A small network was shown many inputs. Here are its activations along a few directions, one row for each input.
In each table, some parts of the input vary, and every possible input appears once, in random order.
Descriptions start from the smaller parts, as in this example, which fits no table here: one of 8 places around a ring, together with either a single point or one of 9 places along a line or (one of 2 separate values, together with one of 6 places along a line).
Shared parts are said once, and a part with two or three values counts as separate values.
(in the rows, 128 means zero)

Other details of the inputs shift rows strongly along two fixed directions, in all tables alike. That doesn't count.

A family of inputs:
R1: [132 127 122 133 128 124 122 129 142 133 136]
R2: [129 133 139 132 137 119 120 121 122 134 140]
R3: [103 106 131 123 134 147 145 160 114  91 113]
R4: [135 127 122 121 131 118 128 128 135 134 130]
R5: [131 135 128 133 124 131 124 127 130 139 124]
R6: [131 129 121 120 132 121 130 119 134 132 132]
R7: [129 130 119 127 126 128 129 126 134 124 138]
R8: [134 129 129 125 131 123 125 125 139 134 126]
R9: [133 124 120 121 136 122 125 119 128 132 131]
R10: [127 124 121 134 129 129 121 121 132 129 135]
R11: [136 129 128 128 132 125 127 126 132 136 124]
R12: [129 130 126 133 130 133 123 123 127 137 127]
R13: [132 127 122 138 131 130 124 125 131 132 133]
R14: [132 131 125 137 121 129 126 129 130 134 128]
R15: [126 127 121 130 132 128 126 124 140 129 139]
R16: [140 124 122 126 133 122 130 131 130 134 138]
R17: [130 133 129 128 123 128 121 126 137 136 127]
R18: [132 127 123 122 126 125 134 122 132 129 137]
R19: [125 129 126 129 129 133 120 120 130 133 128]
R20: [125 132 139 128 135 119 118 117 124 131 141]
R21: [129 137 141 131 132 118 121 127 123 135 136]
R22: [139 125 123 124 129 119 128 127 136 132 139]
R23: [104 107 133 118 140 142 150 163 109  98 101]
R24: [139 131 121 133 127 126 126 130 130 131 136]
R25: [128 135 142 127 131 116 120 127 130 132 139]
R26: [137 128 121 128 128 124 126 131 137 127 139]
R27: [128 131 127 124 129 126 129 118 136 132 126]
R28: [136 126 118 133 133 129 125 128 127 127 138]
R29: [121 139 141 126 128 120 124 120 127 129 137]
R30: [101 106 139 123 141 148 149 162 114  98  98]
R31: [121 183 156 150  27 159 130  93  93 137  67]
R32: [135 120 121 124 133 125 128 122 128 129 139]
R33: [138 124 121 129 133 125 129 125 125 132 135]
R34: [ 98 105 140 118 138 149 147 158 114  94  98]
R35: [135 128 123 125 131 122 130 130 127 134 125]
Each input here is: one of 5 places around a ring, together with either a single point or one of 6 places around a ring.
A walk changes only the place on the ring of 5. It starts at R21 and steps to R2. List the rest of the walk in order.
> R20, R29, R25
List by row number the other rows that have the place on the ring of 5 in common with R31.
> R6, R7, R15, R18, R27, R29
Which other rows does R19 become when the place on the ring of 6 takes its other values? List them by row number.
> R3, R9, R10, R32, R34
Which other rows does R30 become when the place on the ring of 6 takes its other values? List them by row number.
> R12, R13, R23, R28, R33

A family of inputs:
R36: [ 77 104 114 133 160 133 134 184 146 110 168]
R37: [133 200 152 165  46 132  80  27 126 161 104]
R38: [173 145 107 114 154  55 105  86 143 193 175]
R39: [101 118 104 125 167 141 137 193 155 101 158]
R40: [114 163 151 117  78 156 158 156  92 123  46]
R41: [ 93 140 189 134  67 156 137 130  64  83  96]
R42: [100 146 181 121  80 129 142 118  59  87  82]
R43: [113 135 158 165  77 146 135 155  63 123  61]
R44: [114  81 135 101 173  89 143 179 119  99 149]
R45: [104  75  85 116 165 148 136 157 160  90 122]
R46: [143  74 104 143 188 139 153 173 116 103 122]
R47: [205 126  98 135 133  95 116  77 159 163 203]
R48: [ 94 102 140  86 200 102 141 146 108 100 139]
R49: [131 217 139 172  49 135  86  38 112 170 145]
R50: [163 144  55 145 128 118  98  79 167 169 201]
R51: [116 126 148 140  66 176 156 127 122 109  43]
R52: [106  98 113 116 171 131 128 180 175  95 126]
R53: [ 75  99 129 123 181 133 115 151 148  83 165]
R54: [179 129 123 135 132  74  90  94 150 177 208]
R55: [135  92 133 105 165 121 139 191 136  94 158]
R56: [161 185  92 166  20 142  97  46 129 161 119]
R57: [109  92 163 114 172 121 144 173 126  91 163]
R58: [191 138  88 143 136 112 112  84 159 172 208]
R59: [103 101 152  99 201 130 137 155 153 131 130]
R60: [102  94 132 123 160 129 133 185 129 115 175]
R61: [ 83 158 172 116  96 157 145 117  70 115  62]
R62: [119  83  88  87 186 138 154 161 127 115 121]
R63: [186 152 103 111 160  99  87  89 186 200 162]
R64: [100  90 133 100 183 127 130 169 151 138 124]
R65: [ 81 140 157 151  58 153 134 141 117 108  62]
R66: [136 129 143 130  63 140 174 132  78  91  70]
R67: [ 84 107 138 132 172 129 133 167 157  91 154]
R68: [179 198 158 186  64 115  95  55  87 185 106]
R69: [192 132  89 125 157 110 111  65 181 196 161]
R70: [126 106 118  87 184 102 153 184 127 106 121]
R71: [ 92 102 146 115 179 140 125 157 115  97 178]
R72: [173 186 114 174  32 137 113  38 148 169  98]
R73: [189 172 117 150  19 131 110  51  97 162 125]
R74: [ 96 164 178 122  91 149 159 131  85 126  61]
R75: [ 79 147 181 120  92 172 133 118  87 117  53]
R76: [ 89 101 143 126 182 127 133 157 166  99 136]
R77: [ 73 168 167 157  71 167 148 145  97 104  95]
R78: [181 116  78 123 143 111  85  67 189 177 164]
R79: [127  91 103  99 188 134 169 158 141 120 124]
R80: [149 142  97 150 133  87  80  92 183 173 200]
R81: [ 99  83 138 115 169 126 121 166 165 123 122]
R82: [141  69  84 130 186 138 133 167 112 107 128]
R83: [ 95 157 183 147  70 163 149 148  80 106 100]
R84: [186 143 107 125 148  96  78  89 201 183 160]
R85: [ 98 159 140 148  56 166 136 161 117  92  72]
R86: [ 98 142 171 155  99 157 125 132  54 101  71]
R87: [128 141 134 122  80 140 182 130  79 112  55]
R88: [ 97 147 122 160  60 182 167 143 104  99  91]
R89: [207 150 106 113 145  59  98  93 154 167 187]
R90: [ 89  88 150 106 194 137 112 142 156 103 132]
R91: [115  98 155 101 185  95 149 165 118  92 148]
R92: [119  81  93 111 160 152 143 171 126  98 168]
R93: [198 179 109 139  28 105 112  40  92 165 113]
R94: [111 128 127 116  74 181 149 127 100 123  46]
R95: [102 140 128 158  52 178 161 138 113  87  72]
R96: [190 160 101 133 136 100  89 104 163 177 210]
R97: [141  98 117 133 187 125 129 191 122 112 125]
R98: [127  82  86  86 181 113 158 155 118 106 128]
R99: [166 150 107 118 155  79  98  82 158 204 172]
R100: [167 144 135 134 162  91  81  67 192 187 171]
R101: [108 105 147  94 197  96 158 162 119 110 132]
Changing only one part turns R80 into R67. The same change can be made to R65. Which row results?
> R76
Changing only one part turns R98 into R70. The same change can be made to R45. Which row results?
> R52
Describe the family of inputs behind these rows.
> one of 6 places along a line, together with either a single point or one of 10 places around a ring
A walk changes only the place on the line of 6. It starts at R49 and steps to R77. List the rest of the walk in order.
> R36, R39, R88, R50

A family of inputs:
R102: [126 154 146 137 129 102 120 105  99 136 121]
R103: [158 128 112 144  88 134 127 144 106 139 113]
R104: [ 94 109 131 121 115 165 151 139  83  77  74]
R105: [109  90 107  88 170 128 150 167 154 119 124]
R106: [140 130 115 124 100 126 133 132 129 160  86]
R107: [185 186 137 142 112  80  77  39 123 188 154]
R108: [152 146 106 131 100 142 146 101 132 123 157]
R109: [113 109  93 104 136 148 152 150 118 107 152]
R110: [118  97 135 117 128 144 173 177 138 118  70]
R111: [124 121 117 118 162 136 108 140 203 128 146]
R112: [150 118 128  98 201  77  92 111 150 164 179]
R113: [108 145 178 136 119 164 164 185  82  97 103]
R114: [117 140 147 136  92 104 115 117 111 135 157]
R115: [135 138 153 144 102 103 120 111 130 120 165]
R116: [150 203 184 131  41 111 116  58 115 165  91]
R117: [114 127 133 130  78 158 182 168 116  88  98]
R118: [153 202 134 181  16 154  96  88 147 140 114]
R119: [113 109 139 128 109 156 144 138  83  83  66]
R120: [ 92 128 166 120 165 152 151 179  90 104  91]
R121: [169 218 154 159  54 129 107  81  82 198 131]
R122: [140 150 146 142  35 157 129 122  84 139  30]
R123: [126 100 150 124 109 163 162 168 113 103  52]
R124: [124 122 139 148 156 138 103  85 182 162 173]
R125: [123 104 150 120 171 115 142 167 122  91 164]
R126: [106  79 108  95 180 142 131 149 123 102 129]
R127: [143  99 106 136 138 124 160 177 143 114 131]
R128: [112 103 117 148 192 126  94 111 175 140 185]
R129: [125 156 119 158  64 135 154 129 100 142  57]
R130: [106 164 113 159  92 147 103 125 150 123 101]
R131: [206 154 122 137  94 108  94  29 138 186 137]
R132: [122 150  96 125 116 137 144  91 119 132 126]
R133: [105  92 122 127 145 144 148 155  85  81  89]
R134: [131 160 138 150 104  82 102  70 125 158 148]
R135: [ 99 110 142 102 156 104 131 182 118  99 161]
R136: [118 102  86 109 184 109 152 154 156 123 149]
R137: [183 136 102 139  96 111  98  84 110 156 162]
R138: [124 188 200 136  65 166 149 117  80 149  51]
R139: [153 197 116 141  40 149 123  40 103 157  95]
R140: [157 115 120 115 122 121 105  93 115 143 119]
R141: [157 126 125 118 182  71 112 129 166 127 217]
R142: [138 125  82 130 158 115  82 146 199 144 201]
R143: [138  86  87 122 163 110 144 188 148 134 157]
R144: [174 188 132 135  41 126 132  50 146 188  96]
R145: [100 105 129  95 141 168 173 142 129  94 100]
R146: [149 107 127 143 106 148 153 171 113  94 101]
R147: [ 74  87 137 133 178 158 116 149 151 121 150]
R148: [ 97 134 164 100 119 115 125 149 112 113 101]
R149: [100  95 113 119 125 157 148 166  87  83 126]
R150: [ 77 152 167 126 101 124 149 150  83  92  78]
R151: [ 79  96 119 155 186 143 119 142 150 118 164]
R152: [141  72 117 123 163 134 143 165 121  78 153]
R153: [147 127 125 118 118 138 128  80 131 138 121]
R154: [ 92 137 166 113 120 116 138 151 105  92  92]
R155: [ 77 134 139 127  89 175 118 169 143  99  71]
R156: [127  99 158  97 202 109 134 148 145 122 148]
R157: [149 147 101 123 120 116 129 102 147 151 125]
R158: [137  96 101 134 166 118 134 157 129 120 111]
R159: [159 151 134 113 187 103  99 111 140 191 166]
R160: [173 122  83 132 162  89 117 112 168 173 150]
R161: [132 108 124 117 198  70  95 106 165 143 194]
R162: [137 119 131 115 169  96 111 143 120 135 185]
R163: [126 103 121 160 174 133 108 126 178 128 211]
R164: [163 148 149 129 128  76  92  51 167 181 174]
R165: [137 123 133 112 158  77  87  87 156 166 180]
R166: [ 89  93 120 147 165 146 114 156 148 119 190]
R167: [137 172 144 143 146 118 123 115 105 164 127]
R168: [ 97 129 124 120  69 159 170 173  99 105  92]
R169: [107  89  98  82 179 143 146 144 143 114 142]
R170: [ 78 136 137 138 102 173 126 172 141  79  70]
R171: [156 127  78 132 172 102 107  75 138 150 176]
R172: [123 111 123 135 110 158 152 143 100  79 124]
R173: [124  93 123 130 141 144 144 173 111  94  73]
Describe the family of inputs behind these rows.
> one of 6 places along a line, together with either one of 2 separate values or one of 4 places along a line or one of 6 places around a ring
Changing only the place on the line of 6 turns R133 into R140. The same change can be made to R129. Which row results?
> R106
Changing only the place on the line of 6 turns R107 into R162. The same change can be made to R128. Which row results?
> R166
Which other rows does R114 become when the place on the line of 4 takes its other values? List them by row number.
> R121, R135, R162
Which other rows does R102 become when the place on the line of 4 takes its other values? List them by row number.
> R134, R150, R167
Which other rows does R163 become when the choice among 2 separate values takes its other values? List them by row number.
> R118

A family of inputs:
R174: [160  58  76 116 215 109 142 161 141 101 177]
R175: [ 79 144 128 151  86 186 132 135 107 100  93]
R176: [200 137  85 139 138 119 100  34 150 188 162]
R177: [184 195 110 168  68 109  89  86 153 189 171]
R178: [117  91 109 109 164 138 142 145 138 121  87]
R179: [119 127 107 156 120 141 123 142 128 102 159]
R180: [200 150 106 111 176  53 103  73 170 209 179]
R181: [ 94 101 158 115 185 107 126 174 166 113 155]
R182: [ 79 116 145 139 129 150 138 201 145 109  93]
R183: [ 87 141 180 146  55 163 149 145  32  73  67]
R184: [118  96 115 111 146 109 156 143  86 101 134]
R185: [100 140 129 136 129 161 116 139 155 115 104]
R186: [106  93  97 117 141 167 147 143 144  99 125]
R187: [165 225 171 177  10 111 101  59 104 184 132]
R188: [150 150 122 136 171  82  75  50 195 190 201]
R189: [155  83 104 111 190 116 150 186 137 124 151]
R190: [120  67  87  99 212 127 125 157 200 121 158]
R191: [124 181 147 154  59 139 102  44 120 153 135]
R192: [198 192 100 145  66 102  94  66 176 204 135]
R193: [103  89 135 126 177 116 129 156 133  77 193]
R194: [ 69 148 194 130  72 167 137 130  68  98  29]
R195: [101 154 190 123  91 133 130 150  89 122  70]
R196: [ 85 156 173 113  57 161 164 120  65 103   8]
R197: [125 148 163 136  53 165 163 160  86 110   9]
R198: [122  93 147 106 198  99 131 180 122 121 175]
R199: [137 117 136  99 153 111 161 174  99 110 123]
R200: [ 97  85 130 101 201 126 121 131 121 109 162]
R201: [208 175  78 160  48 108  92  36 146 178 173]
R202: [102 104 117 101 160 137 152 120  98 110 116]
R203: [136  82 100 109 170 125 149 200 164 105 164]
Describe the family of inputs behind these rows.
> one of 5 places around a ring, together with one of 6 places around a ring
Changing only the place on the ring of 5 turns R185 into R182. The same change can be made to R188. Which row results?
> R181
Which other rows does R189 become when the place on the ring of 6 takes its other values? List them by row number.
> R177, R187, R198, R199, R203

A family of inputs:
R204: [151  97 117 113 210  76 113 125 146 136 192]
R205: [171 171 121 144  59 128 133  90  95 159 100]
R206: [104 110 131 114 121 158 170 172 100 100  61]
R207: [142 161 123 148  37 151 132  84 124 147  80]
R208: [132 101  89 126 196 114 104 126 181 144 182]
R209: [146 104 119 104 204  79 105 118 157 138 213]
R210: [ 87  78 113 127 177 147 144 191 131  84 146]
R211: [159 171 149 146  52 135 129  90  75 151  87]
R212: [ 78  95 146 109 183 133 152 183 121  83 152]
R213: [178 140  86 125 124 104 116 101 145 158 161]
R214: [149 169 153 138  60 142 127  85  88 157  65]
R215: [ 83  46 100  81 217 144 170 225 150  69 118]
R216: [126 116 118 109 208  97 111 119 174 144 192]
R217: [167 133  98 149 126 121 101  94 159 144 177]
R218: [134 183 144 157  61 136 105  76  98 152 126]
R219: [ 85 100 134 128  81 174 177 187  93  63  70]
R220: [132 141 120 134 150 117  96  91 151 158 160]
R221: [146 170 156 143  78 116 114  69 105 157  90]
R222: [164 157 131 144 129  90  97 116 158 170 181]
R223: [ 58 115 183 107 108 162 163 173  86  69  55]
R224: [ 66 100 146 135 100 196 164 188 110  57  51]
R225: [155 158 138 138 134  95  94 112 171 176 157]
Changing only one part turns R216 into R212. The same change can be made to R220. Which row results?
> R218
Describe the family of inputs behind these rows.
> one of 2 separate values, together with either a single point or one of 10 places around a ring
